A small network was shown many inputs. Here are its activations along a few directions, one row for each input.
In each table, some parts of the input vary, and every possible input appears once, in random order.
A made-up example of a description, with smaller parts first: one of 8 places around a ring, together with either a single point or one of 9 places along a line or (one of 2 separate values, together with one of 6 places along a line).
Shared parts are said once, and a part with two or three values counts as separate values.
In the rows, 128 means zero.

Other details of the inputs shift rows strongly along two fixed directions, in all tables alike. That doesn't count.

Table:
x1: [131 115 134 135 121 126 134 114 123 142 136 124]
x2: [128 114 120 132 128 120 134 117 122 144 129 114]
x3: [138 111 135 136 118 132 139 119 118 136 128 125]
x4: [120 145 119 118 127 137 126 138 144 122 130 130]
x5: [123 142 124 117 120 127 123 138 132 121 138 144]
x6: [134 117 136 136 121 126 136 113 124 140 133 123]
x7: [138 111 132 140 122 129 128 116 109 129 130 122]
x8: [125 152 117 121 137 114 118 138 140 132 126 139]
x9: [124 143 120 121 124 124 113 136 124 114 140 141]
x10: [129 140 129 120 133 127 121 143 141 112 132 132]
x11: [126 142 116 117 127 125 133 147 124 115 120 134]
x12: [130 103 131 134 134 130 125 117 133 135 133 121]
x13: [133 114 130 138 127 143 142 120 129 135 120 112]
x14: [122 148 118 116 128 117 129 140 130 120 124 132]
x15: [138 113 133 139 122 128 127 115 109 131 129 121]
x16: [139 109 139 137 135 132 131 120 128 132 125 116]
x17: [124 144 122 121 124 123 113 138 123 114 140 139]
x18: [127 147 118 115 129 122 130 143 127 119 122 132]
x19: [128 145 125 121 124 141 134 143 139 114 119 128]
x20: [129 149 126 124 124 121 118 134 124 111 136 136]
x21: [131 115 130 139 126 122 124 111 114 135 137 121]
x22: [135 113 122 132 124 125 138 121 117 140 121 114]
x23: [133 116 132 136 124 142 140 118 130 138 118 111]
x24: [126 111 116 129 128 122 131 117 122 145 132 117]
x25: [139 137 130 121 127 133 124 147 138 107 126 130]
x26: [134 148 126 123 125 126 119 137 121 110 134 137]
x27: [129 120 132 136 128 136 138 113 135 141 123 110]
x28: [119 140 110 113 128 120 123 139 132 122 130 136]
x29: [121 143 118 117 127 137 125 136 146 121 130 130]
x30: [126 118 129 136 128 136 137 114 135 142 126 111]
x31: [129 110 125 136 126 125 120 110 116 135 139 125]
x32: [134 144 130 119 116 130 130 142 128 115 128 141]
x33: [138 110 134 137 120 133 139 120 117 135 129 126]
x34: [133 119 133 136 129 140 139 116 132 140 121 111]
x35: [129 109 129 132 121 128 130 113 125 142 137 129]
x36: [136 135 129 123 131 134 126 149 136 105 126 133]
x37: [139 104 137 138 131 134 133 124 126 128 123 117]
x38: [131 154 125 129 133 118 107 132 134 123 137 143]
x39: [128 136 126 119 132 129 118 145 141 114 135 132]
x40: [  6 121 173 118 180 103 143 124  76 142  45 184]
x41: [138 115 137 135 122 130 136 116 120 140 131 124]
x42: [129 135 124 119 132 130 118 143 142 114 136 133]
x43: [136 121 136 141 130 122 125 111 133 153 134 130]
x44: [135 111 122 133 124 126 139 122 116 138 122 115]
x45: [122 143 127 117 121 127 124 141 131 121 137 143]
x46: [131 125 132 142 137 132 127 111 145 153 125 117]
x47: [135 141 130 122 131 127 123 141 143 110 132 129]
x48: [136 146 130 127 141 123 112 140 153 122 133 136]
x49: [133 143 124 125 123 128 121 141 118 105 132 139]
x50: [124 115 128 133 128 138 134 117 134 144 128 112]
Description of these inputs: one of 5 separate values, together with either a single point or one of 9 places along a line.
List by row number the other rows that have the choice among 5 separate values in common with x9.
> x7, x15, x17, x20, x21, x26, x31, x38, x49
Which other rows does x37 become when the place on the line of 9 takes its other values? List them by row number.
> x10, x12, x16, x25, x36, x39, x42, x47
Which other rows does x43 become when the choice among 5 separate values takes its other values? List them by row number.
> x8, x38, x46, x48
Which other rows does x11 become when the place on the line of 9 takes its other values? List them by row number.
> x2, x14, x18, x22, x24, x28, x40, x44

Table:
x51: [155 173 116 109 101 129 121 179 122  84 138 151]
x52: [ 26 180 129  87 151  93 128 159  83 109  72 202]
x53: [149 185 116 111 126 148 131 167 160  84 123 131]
x54: [ 42 172 175  92 158 135 150 173 101  89  50 189]
x55: [152 179 113 107 106 131 124 168 137  76 146 137]
x56: [129 131 117 127 143 116 121 138 138 123 143 121]
x57: [130 160 105 105 134 137 116 173 170 101 146 135]
x58: [131 182 114 105 119 139 112 160 176 106 144 147]
x59: [ 24  74 162 146 169  99 161  78  47 193  41 157]
x60: [133  82 147 158 124 139 147  79 140 186 133 107]
x61: [143 188 115 106 114 113 103 151 146 108 160 167]
x62: [125 145 129 124 116 133 126 124 154 136 148 141]
x63: [151 170 110  98 133 131 120 178 176  85 127 120]
x64: [135 149 125 131 138 137 117 136 164 132 122 106]
x65: [131  93 130 147 129 141 119  95 136 161 143 100]
x66: [147 138 122 137 120 131 123 134 117 114 130 141]
x67: [147 162 104  97 118 107  96 167 136  78 161 145]
x68: [ 40 168 168 103 138 104 125 168  71  80  78 205]
x69: [166  99 120 154 104 126 121 100 104 131 164 109]
x70: [142 158 112  99 132 134 120 172 169  89 128 126]
x71: [148 130 119 130 126 122 118 138 125 113 128 138]
x72: [155 139 121 124 132 140 134 141 157 111 120 109]
x73: [ 26  72 192 156 187 102 128  69  56 184  58 162]
x74: [128 176  81  93 103 106 115 154 119 105 156 142]
x75: [136  86 143 161 133 120 133  73 121 177 137 100]
x76: [130  77 142 164 143 123 126  72 115 177 130  90]
x77: [ 34 185 170 110 173 117 130 155 138 115  54 186]
x78: [175  93 123 141 103 158 147 112 133 139 148  90]
x79: [131 126 130 123 111 147 136 135 124 111 133 129]
x80: [174 111 118 150 117 125 116 100 135 163 159 110]
x81: [140 140 122 123 119 153 134 140 143 107 131 130]
x82: [174  87 114 141 121 120 127 109 137 137 156  82]
x83: [147  66 134 151 128 146 145  91 130 155 125  94]
x84: [ 33  56 183 140 176 117 148  90  84 159  59 147]
x85: [151 180 111 108 118 152 127 168 160  82 133 134]
x86: [172 100 129 144 100 135 145 115 111 132 150  91]
x87: [144 181 112 114 116 130 119 161 140  78 142 143]
x88: [163 112 139 133 119 151 157 125 126 134 121  92]
x89: [141 170  99 102 129 110  95 167 137  90 172 147]
x90: [136 129 130 130 106 120 121 133  99 107 144 137]
x91: [138 152 122 119 122 113 102 123 127 124 162 145]
x92: [147  99 134 133 102 149 145 123 116 129 141 109]
x93: [ 34 127 168 111 174  92 121 140  81 112  64 192]
x94: [150 121 130 138 115 113 117  95 121 154 168 130]
x95: [137  96 115 137 132 136 126 120 143 144 154 105]
x96: [ 39 130 180 128 162 113 142 134  66 120  48 194]
x97: [141  84 135 159 136 143 129  90 143 174 126  80]
x98: [141 180 108 111 131 122  92 160 147 106 142 150]
x99: [134  82 135 154 133 145 127  90 140 172 132  91]
x100: [128 147 100 115 123 131 148 137 143 140 113 104]
x101: [154 104  88 128 102 142 149 110 140 161 147  84]
x102: [141  73 136 159 118 150 144  86 114 152 136 101]
x103: [148 122 134 144 119 138 138 109 160 160 138 108]
x104: [156 164 102 102 124 115 103 175 148  86 143 145]
x105: [140 168 102 110 137 116 104 173 145 101 147 150]
x106: [155 107 123 150 112 127 124 109 105 130 146 122]
x107: [149 125 131 144 119 120 131  99 141 155 153 116]
x108: [154 105 123 143 124 125 131 110 127 127 139 105]
x109: [151 170 117  95 102 153 134 178 146  82 140 137]
x110: [124  94 101 132 110 134 148  99 119 166 136  97]
x111: [151 172 109 102 124 143 122 171 168  82 130 131]
x112: [150 179 123 104 122 148 137 170 151  86 121 128]
x113: [136  55 138 146 137 137 143  95 130 161 121  90]
x114: [130 132 117 125 143 135 127 149 159 126 131 114]
x115: [130  78 149 164 136 138 142  78 137 186 119  93]
x116: [139  80 130 144 123 141 136 100 127 141 134 106]
x117: [ 32 166 162 101 162  96 113 156  85  81  73 211]
x118: [168 101 113 148 135 137 135 122 162 152 145  74]
x119: [ 35  66 204 151 176 135 175  83  65 167  31 145]
x120: [ 19 180 134  91 158  97 141 154  94 110  62 187]
x121: [135  82 137 155 122 138 131  80 135 175 146 103]
x122: [147 147 119 124 121 116 104 124 132 131 157 141]
x123: [172 115 123 150 113 123 124  99 136 166 158 119]
x124: [160 105 119 143 123 120 101  94 118 151 171 103]
x125: [ 61  88 160 142 174 101 128 105  79 157  93 156]
x126: [154 173 110 110  98 124 111 170 124  79 152 151]
x127: [136  84 108 142 119 137 159  92 124 180 120  77]
x128: [153 168 103 108 113 117 102 165 136  79 151 152]
x129: [176 118 127 153 114 138 140 102 169 166 149  86]
x130: [157 102 131 143  98 125 132 123  95 129 144 117]
Changing only one part turns x123 into x61. The same change can be made to x59. Which row results?
> x52
Changing only one part turns x75 into x58. The same change can be made to x76. Which row results?
> x99
What is each input in this table made of?
> one of 8 places along a line, together with either a single point or one of 9 places along a line
Which other rows does x126 become when the place on the line of 8 takes its other values? List them by row number.
> x55, x78, x79, x90, x96, x112, x119
Which other rows does x105 become when the place on the line of 8 takes its other values? List them by row number.
> x56, x57, x89, x95, x114, x118, x125

Table:
x131: [143 119 131 131 123 130 136 123 126 131 128 118]
x132: [ 32  93 191 138 167 120 153 104  77 151  51 169]
x133: [138 121 128 138 131 125 123 122 135 139 132 117]
x134: [137 119 131 133 118 141 133 122 126 129 131 119]
x135: [140 121 131 138 125 134 132 119 130 133 134 124]
x136: [115 157 119 108 134 132 122 157 136 102 120 140]
x137: [139 118 132 134 122 134 138 124 126 130 132 120]
x138: [131 121 116 126 116 122 136 122 117 141 134 122]
x139: [126 149 126 116 125 106 101 151 101  88 143 164]
x140: [114 161 124 111 141 123 112 152 145 111 128 146]
x141: [138 122 129 136 122 138 136 121 125 128 131 116]
x142: [135 113 125 128 130 131 133 128 130 134 130 115]
x143: [110 169 116 109 126 115 115 145 133 119 134 152]
x144: [140 125 133 136 129 126 124 116 133 138 134 120]
x145: [143 122 130 135 126 130 130 118 130 135 130 122]
x146: [133 114 123 132 131 128 127 120 136 135 132 119]
x147: [131 114 121 130 127 133 131 122 131 129 128 111]
x148: [139 115 127 133 126 129 135 129 128 132 127 115]
x149: [141 122 129 132 123 134 134 121 125 129 126 115]
x150: [118 160 122 112 130 129 124 157 134 101 116 140]
x151: [136 116 124 132 133 131 127 123 133 138 132 120]
x152: [136 122 137 137 124 133 122 116 135 139 139 124]
x153: [119 160 131 114 125 132 120 151 139 105 125 156]
x154: [133 111 124 128 128 128 134 125 133 131 130 115]
x155: [130 118 126 133 134 125 121 117 140 138 137 118]
x156: [131 124 115 130 119 122 130 116 121 145 137 126]
x157: [137 125 134 139 128 130 126 116 133 137 139 122]
x158: [111 165 111 106 119 122 126 150 124 110 124 146]
x159: [140 118 125 137 129 129 129 124 132 136 128 119]
What is each input in this table made of?
> either a single point or (one of 4 places along a line, together with either a single point or one of 6 places along a line)
Start at x149 and move only the place on the line of 4, one step at a time. The first step leads to x131. Which rows follow, in order?
> x145, x144
